These are the activations of a small network on made-up records, seen along a few directions, one row for each record.
Each row is followed by the record's values for the fields Roge, Sefa, Bises, Kar, Med, Zal.
A field that a record lacks is written none.
The largest differences between rows may come from other fields.
In the rows, 500 means zero.
Strong random noise was added to every row along 23 fixed directions; ignore it. To show where, here is one row again and again, with new noise each time:
[589 318 395 552 357 499 443 456 521 293 243 575 386 355 489 827 640 601
 549 352 559 537 550 635 468 350 420 546 396 269 455 584 329 438 378 476
 657 579]
[456 401 516 687 643 553 425 407 340 604 453 423 562 366 614 557 523 578
 499 424 557 384 434 322 681 569 555 547 420 441 574 454 464 654 566 449
 403 439]
[560 527 494 426 391 513 576 480 518 568 563 453 436 624 409 622 494 615
 349 604 677 509 664 403 523 478 521 493 525 420 394 433 649 555 553 552
 515 615]
[352 347 358 514 640 486 485 672 462 484 653 518 507 649 536 338 503 456
 498 352 367 556 351 562 684 382 504 501 657 557 299 485 483 493 542 759
 667 420]
[379 268 770 535 460 450 481 554 475 620 603 459 414 606 519 672 715 442
 482 330 522 431 608 348 666 358 530 712 449 428 510 400 505 600 495 638
 574 529]
[609 484 686 428 445 270 439 417 602 412 518 557 644 590 399 548 527 620
 539 557 510 615 408 494 517 602 381 475 559 451 486 361 498 464 277 752
 565 573]
[244 308 541 505 387 489 536 439 607 386 470 499 381 472 334 674 518 544
 673 293 385 373 529 619 413 156 523 397 234 454 657 553 669 664 582 623
 554 545]
[481 419 643 546 562 487 490 497 373 519 504 413 599 555 577 403 535 637
 427 503 288 640 407 448 655 666 714 320 666 504 254 477 491 524 593 491
 561 492]
[488 510 649 311 588 582 639 499 455 602 650 258 469 599 648 298 628 419
 612 398 199 525 601 535 531 470 644 158 588 584 525 553 530 480 455 608
 701 478]
[365 438 548 595 306 364 494 549 721 209 427 346 633 541 442 665 589 744
 873 674 283 854 481 437 447 368 500 445 404 427 390 485 398 298 637 431
 422 370]
[598 499 496 415 603 553 311 411 597 333 460 427 693 394 509 606 492 541
 413 405 408 610 697 407 631 620 476 282 617 291 465 478 428 603 139 445
 503 638]
[586 637 433 585 561 605 488 547 455 484 285 554 267 238 450 516 543 458
 615 472 381 469 395 418 556 560 505 543 331 491 619 603 517 610 607 336
 444 391]
[460 269 621 660 585 524 701 450 497 284 509 436 655 327 421 677 612 624
 538 590 294 555 564 545 298 400 522 422 410 423 610 583 653 707 633 528
 262 604]
[426 513 491 513 456 642 274 484 471 553 580 779 482 361 591 537 455 520
 418 686 679 509 410 394 494 574 508 696 628 546 515 389 408 457 520 290
 290 756]
[651 770 446 320 399 460 664 463 474 612 577 533 431 598 549 331 447 486
 559 543 788 392 504 630 431 550 437 450 507 570 382 503 456 398 470 490
 693 449]
[384 307 385 602 377 508 481 566 573 538 558 552 697 619 519 690 620 790
 633 496 712 294 440 575 637 236 411 452 363 375 534 537 387 445 463 515
 422 528]
[336 463 476 574 412 503 536 332 622 474 675 579 698 475 561 405 397 528
 522 535 589 417 477 526 380 511 525 514 591 699 400 465 469 408 367 460
 506 654]
[480 539 444 431 591 462 748 348 338 487 448 532 453 512 383 457 417 376
 316 384 330 470 281 566 491 520 455 534 472 491 442 377 567 660 567 643
 532 547]
[490 592 663 422 489 454 636 618 499 346 530 754 575 515 517 423 478 398
 515 478 595 437 479 668 385 381 420 640 446 558 335 580 562 508 554 366
 469 448]
[644 578 474 679 413 421 619 553 423 607 361 761 354 464 458 442 494 567
 519 574 632 430 448 345 422 557 416 463 634 321 421 351 487 458 450 564
 310 575]
[830 459 382 553 674 490 391 564 592 377 619 551 555 435 583 496 621 542
 669 729 487 586 765 412 418 511 557 554 568 482 676 552 455 440 363 538
 487 527]
[543 459 504 255 444 418 425 384 599 585 457 753 561 524 609 773 436 624
 522 450 628 325 491 492 491 372 569 597 250 527 639 514 523 502 369 540
 625 439]
[751 449 624 417 619 462 577 354 334 631 540 443 551 568 548 545 582 572
 353 599 521 566 457 553 586 787 656 555 497 443 439 512 371 565 588 534
 589 485]
[563 494 495 627 544 549 727 554 408 509 376 618 490 633 438 345 431 389
 264 383 357 412 580 499 483 435 494 352 578 382 314 513 603 479 479 463
 342 534]
[530 464 593 753 529 416 407 626 680 489 471 637 496 606 278 415 427 450
 474 506 398 572 623 309 599 610 540 562 507 394 396 497 531 519 478 477
 260 415]

[569 353 734 538 586 375 437 364 323 559 449 461 564 406 507 607 460 569
 327 378 608 381 497 609 455 643 606 529 363 503 587 536 595 760 587 545
 583 431] -> <Roge:l2 Sefa:c1 Bises:p2 Kar:u1 Med:d1 Zal:v1>
[558 500 129 472 527 546 467 559 501 415 538 605 493 562 493 440 511 437
 536 636 357 593 387 533 451 338 408 532 627 466 565 353 348 299 464 532
 422 627] -> <Roge:l3 Sefa:c1 Bises:p2 Kar:u3 Med:d1 Zal:v1>
[482 673 548 527 631 409 316 358 501 543 524 581 468 333 527 244 249 496
 735 474 601 439 469 451 474 770 684 355 513 567 528 499 549 658 523 485
 535 358] -> <Roge:l1 Sefa:c3 Bises:p1 Kar:u1 Med:d2 Zal:v2>
[486 418 348 623 665 625 461 506 572 511 522 552 402 370 482 385 438 161
 522 350 426 360 598 602 351 403 374 599 381 552 812 628 447 485 422 505
 354 456] -> <Roge:l2 Sefa:c1 Bises:p2 Kar:u1 Med:d1 Zal:v1>
[649 455 382 354 622 603 419 644 322 692 532 638 489 496 619 527 608 513
 351 406 389 239 554 583 580 389 644 326 515 443 720 537 466 644 404 420
 543 579] -> <Roge:l2 Sefa:c3 Bises:p2 Kar:u3 Med:d1 Zal:v1>
[505 439 329 404 388 474 394 453 530 490 523 494 506 576 326 798 508 619
 308 627 484 544 472 483 530 432 554 656 413 453 577 351 477 562 575 435
 508 661] -> <Roge:l1 Sefa:c1 Bises:p2 Kar:u3 Med:d1 Zal:v1>
[670 386 402 599 686 535 347 641 698 488 592 563 664 654 450 554 616 708
 665 719 449 480 607 274 804 479 597 525 487 414 626 618 584 478 391 626
 357 454] -> <Roge:l2 Sefa:c3 Bises:p1 Kar:u2 Med:d1 Zal:v2>
[574 712 443 223 721 438 523 300 425 406 648 375 692 593 560 211 271 395
 635 568 437 611 554 691 356 626 547 212 543 430 575 426 420 534 531 509
 481 430] -> <Roge:l2 Sefa:c2 Bises:p2 Kar:u1 Med:d2 Zal:v1>
[505 606 167 429 375 433 588 611 417 410 434 354 583 359 657 581 502 615
 469 393 465 442 497 620 353 275 452 366 452 644 438 478 436 480 463 336
 780 360] -> <Roge:l2 Sefa:c1 Bises:p2 Kar:u3 Med:d1 Zal:v1>
[637 467 645 557 614 476 421 455 431 339 512 540 643 241 547 489 688 549
 594 469 464 440 452 573 535 655 508 473 583 512 567 560 440 670 296 464
 589 644] -> <Roge:l3 Sefa:c2 Bises:p2 Kar:u3 Med:d1 Zal:v2>
[345 541 455 410 424 532 731 551 573 622 589 451 473 378 478 605 395 411
 342 528 607 584 408 588 259 559 307 608 481 632 444 538 515 551 626 555
 406 403] -> <Roge:l3 Sefa:c3 Bises:p2 Kar:u1 Med:d2 Zal:v1>
[424 591 362 162 595 497 573 539 573 428 572 444 673 622 583 532 364 472
 506 418 494 580 443 665 519 374 375 395 431 498 415 567 464 454 464 569
 613 300] -> <Roge:l1 Sefa:c2 Bises:p1 Kar:u3 Med:d1 Zal:v2>
[559 488 411 303 615 603 620 452 467 616 489 383 595 646 629 527 515 584
 490 516 205 426 616 413 550 381 724 148 469 446 621 522 602 491 468 515
 506 479] -> <Roge:l1 Sefa:c1 Bises:p2 Kar:none Med:d2 Zal:v1>
[470 474 630 497 327 481 417 397 514 510 477 448 339 464 322 583 507 645
 458 528 629 446 454 638 451 534 570 475 382 621 556 572 657 602 608 514
 684 611] -> <Roge:l2 Sefa:c3 Bises:p2 Kar:none Med:d1 Zal:v1>
[408 533 416 503 552 547 242 628 529 400 602 602 474 454 295 474 445 433
 521 509 551 571 498 583 561 521 422 503 551 282 544 413 364 700 546 372
 286 621] -> <Roge:l3 Sefa:c3 Bises:p2 Kar:u1 Med:d1 Zal:v1>
[471 461 734 506 433 432 714 358 504 570 426 516 436 581 505 566 644 366
 704 441 314 472 581 439 428 456 616 565 331 316 574 438 303 464 528 398
 371 477] -> <Roge:l3 Sefa:c3 Bises:p2 Kar:u1 Med:d2 Zal:v1>
[562 434 421 690 501 434 493 554 449 285 584 332 776 650 311 430 722 492
 381 566 229 482 331 722 668 459 490 686 447 659 486 484 338 453 523 296
 578 587] -> <Roge:l1 Sefa:c1 Bises:p2 Kar:none Med:d2 Zal:v1>
[628 556 556 471 456 581 598 563 456 515 352 670 265 496 579 549 617 468
 581 572 564 400 569 321 494 304 459 596 501 479 579 502 755 387 493 593
 476 592] -> <Roge:l3 Sefa:c3 Bises:p1 Kar:u3 Med:d2 Zal:v2>
[487 551 711 380 483 266 562 419 530 448 562 654 772 663 467 514 384 459
 411 467 694 523 408 513 509 563 310 646 520 402 320 312 459 501 363 624
 424 470] -> <Roge:l3 Sefa:c2 Bises:p1 Kar:u3 Med:d1 Zal:v2>
[578 488 467 359 626 633 419 768 508 456 598 349 608 532 605 597 698 522
 436 568 449 612 561 455 713 431 400 553 595 510 507 598 534 488 453 508
 532 459] -> <Roge:l3 Sefa:c3 Bises:p2 Kar:u2 Med:d1 Zal:v1>
[687 401 465 688 605 505 511 550 308 357 447 526 660 470 613 492 662 412
 240 494 555 473 467 549 594 528 393 824 632 545 382 508 407 402 390 389
 554 600] -> <Roge:l2 Sefa:c2 Bises:p2 Kar:u3 Med:d2 Zal:v1>
[561 567 670 325 458 453 751 465 349 481 578 300 594 637 551 553 648 580
 468 568 625 490 536 529 541 448 502 481 533 465 340 439 636 565 615 560
 640 540] -> <Roge:l3 Sefa:c1 Bises:p2 Kar:u3 Med:d2 Zal:v1>
[443 522 740 306 445 507 532 526 428 512 484 497 551 428 582 648 593 549
 364 461 571 479 319 586 526 484 368 592 460 644 541 514 617 574 488 541
 609 538] -> <Roge:l3 Sefa:c3 Bises:p1 Kar:u3 Med:d2 Zal:v1>
[338 471 642 384 584 582 615 441 343 582 441 584 418 516 621 587 526 348
 371 428 484 429 253 350 649 405 437 833 434 590 496 411 657 538 626 594
 487 505] -> <Roge:l2 Sefa:c1 Bises:p2 Kar:u1 Med:d2 Zal:v1>
[520 578 534 412 365 526 484 531 434 539 472 585 383 458 590 513 432 477
 489 485 801 417 638 613 298 403 450 451 491 456 460 516 516 449 559 358
 520 504] -> <Roge:l1 Sefa:c2 Bises:p2 Kar:none Med:d1 Zal:v1>
[490 302 620 789 397 505 510 413 545 337 503 432 482 557 438 442 695 515
 622 541 508 466 541 508 504 402 524 635 554 595 457 537 538 321 449 544
 599 686] -> <Roge:l2 Sefa:c1 Bises:p2 Kar:u2 Med:d1 Zal:v1>
[560 634 549 407 504 545 411 570 618 604 447 466 503 406 631 597 487 616
 576 559 630 554 569 256 573 620 434 408 544 463 539 542 570 467 349 533
 456 397] -> <Roge:l1 Sefa:c2 Bises:p1 Kar:u1 Med:d1 Zal:v1>
[414 436 544 481 372 431 580 504 469 675 478 397 519 593 515 468 500 508
 383 395 213 411 471 610 346 404 580 292 418 691 658 493 506 406 497 493
 572 440] -> <Roge:l1 Sefa:c2 Bises:p2 Kar:u2 Med:d1 Zal:v1>
[436 496 639 604 378 409 584 463 613 414 558 352 581 592 441 386 521 537
 688 552 403 569 624 516 397 480 601 389 506 540 406 515 533 408 561 447
 513 468] -> <Roge:l3 Sefa:c3 Bises:p2 Kar:u3 Med:d1 Zal:v1>
[476 601 546 551 595 522 676 431 464 423 448 396 538 454 502 426 428 478
 665 493 638 395 509 507 415 404 314 400 361 450 628 549 694 562 573 574
 331 404] -> <Roge:l1 Sefa:c1 Bises:p1 Kar:u1 Med:d2 Zal:v2>
[508 497 551 425 401 548 723 461 632 806 588 618 624 621 494 514 484 582
 380 640 562 326 304 649 428 619 521 508 379 736 541 690 485 344 486 495
 450 476] -> <Roge:l1 Sefa:c2 Bises:p2 Kar:u3 Med:d2 Zal:v1>
[394 471 457 438 486 471 409 500 495 432 407 394 423 562 465 599 446 313
 261 233 193 473 645 366 592 287 579 645 370 620 580 414 694 572 466 467
 677 451] -> <Roge:l2 Sefa:c2 Bises:p1 Kar:u3 Med:d1 Zal:v1>

Here are new rows. What are their fields?
[604 510 613 566 508 622 539 566 451 601 463 591 267 543 417 471 701 261
 493 519 485 415 505 470 583 479 420 775 445 452 663 529 445 445 545 429
 363 601] -> <Roge:l3 Sefa:c3 Bises:p2 Kar:u3 Med:d1 Zal:v1>
[436 451 466 495 549 471 439 532 409 497 375 321 383 385 680 527 463 335
 603 282 401 624 584 495 385 405 436 451 435 422 567 470 362 436 557 498
 563 239] -> <Roge:l1 Sefa:c2 Bises:p2 Kar:none Med:d1 Zal:v1>
[560 341 537 462 370 435 326 529 325 686 424 564 204 318 654 763 625 556
 427 491 776 554 328 545 423 523 425 814 451 571 589 441 370 451 631 630
 697 472] -> <Roge:l3 Sefa:c1 Bises:p2 Kar:u1 Med:d1 Zal:v1>
[368 413 388 491 544 395 473 433 373 280 471 437 540 299 608 692 466 493
 535 545 418 704 384 432 321 339 433 746 476 564 561 300 524 560 686 558
 508 468] -> <Roge:l3 Sefa:c3 Bises:p2 Kar:u3 Med:d1 Zal:v1>
[471 400 589 718 508 400 478 584 401 443 444 608 359 544 517 462 530 412
 601 376 621 408 682 401 467 331 561 643 523 369 425 426 551 531 578 508
 512 472] -> <Roge:l1 Sefa:c2 Bises:p2 Kar:u3 Med:d2 Zal:v1>
[413 461 432 605 633 552 373 489 291 506 348 423 432 294 506 412 438 539
 481 238 536 372 271 558 664 544 423 310 504 449 523 512 583 723 516 621
 585 444] -> <Roge:l2 Sefa:c1 Bises:p2 Kar:u2 Med:d1 Zal:v1>
[388 420 493 434 629 741 287 479 379 248 485 360 376 411 489 536 552 366
 342 448 327 683 611 473 638 393 552 525 646 436 464 465 604 608 565 381
 569 782] -> <Roge:l2 Sefa:c3 Bises:p2 Kar:u3 Med:d2 Zal:v1>
[362 391 725 491 528 511 422 577 477 496 668 550 447 428 526 341 413 339
 353 460 538 567 493 689 258 532 450 535 625 768 528 577 655 526 576 600
 532 561] -> <Roge:l2 Sefa:c2 Bises:p2 Kar:u3 Med:d1 Zal:v1>
[407 497 260 485 475 635 430 576 581 646 572 426 396 477 401 598 406 513
 330 481 596 586 665 367 580 599 481 398 643 292 421 455 435 624 492 504
 367 582] -> <Roge:l2 Sefa:c2 Bises:p2 Kar:u3 Med:d1 Zal:v1>
[604 629 602 415 429 405 472 447 513 475 530 541 351 521 334 462 493 505
 558 547 656 477 534 518 486 578 499 524 493 479 524 451 626 622 513 596
 615 580] -> <Roge:l2 Sefa:c2 Bises:p2 Kar:u3 Med:d1 Zal:v1>
[484 554 436 732 585 586 303 491 732 553 714 488 718 655 376 152 463 645
 823 624 572 261 548 507 755 606 723 267 440 580 540 681 448 476 446 317
 417 479] -> <Roge:l1 Sefa:c1 Bises:p2 Kar:u3 Med:d2 Zal:v1>
[354 310 475 284 391 547 552 604 638 728 637 565 476 630 636 682 464 533
 410 368 531 484 665 559 481 396 677 451 476 499 334 636 439 478 538 565
 622 395] -> <Roge:l3 Sefa:c1 Bises:p2 Kar:u3 Med:d1 Zal:v2>
[696 448 673 785 358 267 310 757 365 520 261 720 312 357 536 460 606 598
 559 353 598 410 555 475 418 488 469 423 572 388 493 443 454 492 394 492
 550 427] -> <Roge:l2 Sefa:c1 Bises:p1 Kar:u3 Med:d1 Zal:v2>
[484 493 496 519 441 562 468 262 436 542 301 554 564 501 431 568 420 463
 320 409 606 350 276 616 563 558 335 515 370 415 595 462 406 436 397 422
 380 627] -> <Roge:l2 Sefa:c1 Bises:p2 Kar:u1 Med:d2 Zal:v1>
[452 607 466 493 415 388 658 242 563 501 520 593 431 610 320 382 321 513
 655 451 414 333 601 534 379 498 829 363 364 470 461 450 572 649 579 452
 577 527] -> <Roge:l3 Sefa:c3 Bises:p1 Kar:u1 Med:d1 Zal:v1>
[412 532 461 552 392 531 531 597 497 395 480 538 499 392 573 559 545 621
 675 771 520 727 314 497 360 477 411 576 554 517 449 467 390 347 709 400
 323 516] -> <Roge:l2 Sefa:c1 Bises:p2 Kar:u1 Med:d2 Zal:v1>
